Each row below holds a small network's activations on one record, seen along a few directions.
Records have a field called K. Each example row is followed by its value.
The largest differences between rows may come from other fields.
(in the rows, 500 means zero)
Random noise pushes rows far along 2 fixed directions. That doesn't count. These rows show it; they differ only by the noise:
[570 494 436 565 715 521 455 471 469 339 423 667 433 467 465 579 654 539
 557 572 392 510]
[529 519 459 550 581 462 412 500 456 375 438 639 472 493 432 620 704 601
 526 520 366 485]
[478 520 490 566 426 513 289 657 429 395 527 508 483 468 351 620 701 478
 513 438 377 505]
[529 467 461 608 607 669 301 695 438 334 550 482 411 396 369 533 595 269
 569 495 436 570]

[539 473 486 554 738 546 562 471 486 430 421 533 481 406 546 536 468 486
 472 591 459 503] -> k13
[596 478 345 582 700 541 521 417 514 431 479 504 517 454 630 370 391 394
 559 576 569 551] -> k6
[448 481 490 507 273 486 367 609 472 566 561 347 521 464 373 531 481 307
 480 375 528 487] -> k18
[625 444 528 561 725 784 534 562 542 403 515 423 419 367 513 432 283 197
 639 631 617 643] -> k10
[481 518 470 480 670 563 439 513 535 450 519 559 424 606 535 563 590 487
 504 560 477 467] -> k16
[446 584 548 506 382 515 484 582 526 574 594 368 463 477 471 446 491 555
 432 331 517 532] -> k1
[520 528 503 545 455 651 455 648 529 493 536 383 444 410 483 417 273 292
 539 455 509 561] -> k10
[470 511 496 497 546 580 601 593 577 528 507 429 497 460 450 396 339 380
 574 515 623 521] -> k5
[452 573 613 415 351 271 400 458 391 579 510 577 554 617 472 658 722 824
 372 400 372 426] -> k11
[584 524 466 514 661 501 487 546 496 402 463 550 488 410 566 456 479 436
 543 587 504 481] -> k8
[642 394 371 552 918 530 695 196 563 391 307 750 401 565 706 444 463 699
 584 701 518 514] -> k6
[413 468 563 609 330 590 144 793 432 484 747 338 475 460 303 592 703 315
 494 380 382 488] -> k16
[342 661 560 433  52 358 403 488 481 697 576 335 666 565 497 581 615 656
 459 319 394 356] -> k19
[556 368 391 608 862 737 630 456 521 410 418 531 334 465 574 403 429 294
 563 686 513 549] -> k13
[498 558 406 387 443 365 631 297 549 578 377 548 472 650 574 516 399 636
 503 491 534 413] -> k18
[626 487 452 542 810 567 544 419 502 312 412 711 422 431 534 517 472 482
 592 690 465 513] -> k2
[564 453 475 620 810 557 557 544 567 417 551 460 359 376 515 430 381 355
 590 582 546 572] -> k1
[455 461 533 557 440 456 501 623 499 500 575 354 522 485 450 478 404 365
 535 475 582 520] -> k4
[648 486 395 497 742 476 633 254 583 426 343 752 475 565 668 467 533 730
 521 583 466 439] -> k7
[471 486 476 454 373 341 473 400 476 576 440 546 656 570 458 633 659 686
 442 476 476 463] -> k15
[532 419 464 629 407 748 197 806 409 407 681 309 441 416 293 471 478 101
 544 449 521 613] -> k7
[545 560 415 470 797 552 713 362 585 452 390 571 433 438 608 406 335 552
 540 630 535 447] -> k18
[452 551 467 518 411 394 402 556 450 458 481 493 585 500 478 584 499 609
 491 483 448 542] -> k6
[570 461 486 440 713 500 550 413 562 493 409 651 448 419 528 491 563 679
 550 586 447 429] -> k9
[612 446 491 494 759 562 515 486 508 453 449 621 395 408 494 494 539 517
 651 647 426 549] -> k8
[401 556 532 483 311 374 566 447 556 553 419 484 587 600 560 562 525 635
 494 374 549 470] -> k4
[532 586 556 507 383 378 596 454 468 531 451 543 596 552 469 551 630 698
 375 423 485 460] -> k14
[556 442 462 559 745 624 485 552 468 327 490 596 454 434 456 472 425 396
 587 590 493 511] -> k2
[411 525 488 510 343 543 390 545 505 475 475 454 480 514 496 590 577 498
 423 438 438 452] -> k12
[576 560 446 502 443 293 466 317 520 490 433 703 562 551 495 628 723 874
 461 481 341 415] -> k7
[587 505 524 526 736 455 695 351 587 467 425 620 475 474 700 421 293 493
 492 611 542 433] -> k10
[480 480 437 468 626 435 682 235 610 452 343 711 502 565 641 571 520 684
 514 608 480 510] -> k17
[461 533 600 476 299 607 499 678 443 586 558 286 538 476 449 417 401 216
 532 362 633 623] -> k14
[520 441 575 462 591 563 436 517 418 429 527 505 434 407 460 492 538 394
 518 503 556 541] -> k9
[452 523 505 493 472 504 508 491 451 535 571 518 499 466 443 495 546 490
 416 501 392 499] -> k19
[548 422 499 525 606 579 470 537 483 436 462 571 503 408 492 481 389 347
 525 556 505 519] -> k3
[431 521 442 392 590 512 651 399 608 493 529 541 514 569 588 437 412 591
 401 490 552 508] -> k17
[582 477 498 508 648 457 497 421 504 438 430 757 438 475 468 582 563 611
 530 640 364 458] -> k2
[598 494 469 519 650 417 423 377 448 504 439 685 418 546 526 611 607 555
 535 575 354 512] -> k11
[529 410 513 509 735 430 513 450 459 453 502 605 435 540 524 552 548 530
 558 673 475 465] -> k16
[474 424 421 505 536 545 567 447 485 501 455 483 558 593 528 449 467 535
 539 525 547 486] -> k15
[505 434 524 492 640 404 592 341 600 498 467 688 512 464 578 570 456 633
 456 557 402 477] -> k17
[440 421 453 599 579 763 425 678 473 488 538 334 363 402 431 440 451 174
 542 518 497 589] -> k13
[421 590 580 401 393 400 599 327 458 597 502 526 564 547 567 524 542 747
 474 418 390 441] -> k19
[612 419 454 472 896 404 741 191 540 487 353 766 541 520 660 491 426 750
 511 671 461 432] -> k15
[413 502 499 492 259 339 373 442 461 586 457 592 559 544 375 723 719 725
 370 425 292 425] -> k12
[500 486 579 550 347 574 148 717 394 502 603 398 488 492 355 660 651 340
 458 389 437 537] -> k11
[535 368 485 573 705 793 447 733 464 347 589 434 312 400 482 291 401 105
 591 567 573 633] -> k8
[521 450 409 496 615 707 469 530 494 457 544 457 449 516 452 429 367 264
 622 523 539 542] -> k3
[507 469 494 476 370 443 467 610 568 637 529 362 470 551 424 500 409 518
 501 459 582 554] -> k1
[478 444 552 499 508 660 349 693 490 489 623 417 435 376 359 500 542 335
 625 538 446 528] -> k9
[413 408 544 568 391 640 294 767 436 443 632 285 513 398 382 507 394 265
 444 373 500 496] -> k12
[358 669 521 362  98 424 562 628 520 677 585 228 684 541 530 299 308 386
 426 224 719 447] -> k5
[480 553 518 421 387 231 710 314 568 631 386 577 670 617 581 546 491 820
 559 495 486 462] -> k4
[487 430 461 446 387 400 562 480 498 550 398 534 563 532 500 449 457 617
 548 554 529 466] -> k3
[526 474 520 554 524 527 595 475 529 556 401 512 433 534 546 462 453 453
 533 437 530 485] -> k14
[459 598 490 482 426 504 552 596 596 555 542 417 512 475 458 431 406 460
 515 455 544 445] -> k5

Which value of K does each new row have?
[457 477 524 518 490 372 584 509 499 514 491 441 559 523 499 501 405 504
 534 480 574 502] -> k4
[403 588 509 399 425 428 488 471 478 561 555 467 530 595 529 507 486 665
 485 435 488 563] -> k6
[493 490 480 396 528 407 692 302 470 516 414 603 556 552 601 405 456 630
 574 544 532 501] -> k3
[435 569 452 443 311 526 426 557 538 572 562 340 408 545 431 505 422 399
 497 424 540 453] -> k18
[563 404 494 509 764 564 432 573 439 443 507 517 428 478 491 512 440 356
 551 596 531 541] -> k11
[549 388 485 598 596 582 460 425 539 419 569 535 439 460 479 555 524 425
 490 553 455 512] -> k17
[598 483 508 548 771 684 651 551 546 474 363 500 492 434 568 401 323 364
 520 520 618 546] -> k14
[423 517 494 489 398 571 455 605 588 488 540 443 561 440 480 530 458 460
 451 493 485 543] -> k17
[496 495 550 498 323 434 319 635 491 533 567 521 563 477 385 592 584 594
 425 426 401 465] -> k7
[545 456 543 571 431 574 266 577 479 459 561 595 445 445 324 630 711 492
 483 469 365 462] -> k2
[503 442 607 551 504 749 255 782 456 483 684 357 476 428 388 538 541 220
 583 543 474 576] -> k16
[496 534 558 508 352 551 586 572 457 577 541 417 544 565 454 431 476 426
 497 429 516 536] -> k14
[613 387 377 593 942 752 536 471 467 416 484 493 328 451 458 481 415 238
 523 676 519 576] -> k13
[492 544 448 492 470 646 450 655 491 453 696 286 440 461 398 387 369 235
 440 463 601 511] -> k18
[623 524 451 479 696 447 521 399 539 397 467 668 429 556 524 592 543 657
 470 705 479 464] -> k7
[559 451 500 431 842 315 713 197 447 468 383 767 478 617 643 513 591 753
 523 690 494 474] -> k16
[380 489 514 495 275 493 409 608 467 582 452 350 502 503 444 585 608 457
 459 437 502 518] -> k13
[438 540 512 495 421 525 427 663 477 461 554 292 518 390 437 489 364 287
 515 436 605 511] -> k18
[544 514 415 516 620 367 593 297 493 502 332 622 509 487 544 617 653 669
 476 593 411 492] -> k13
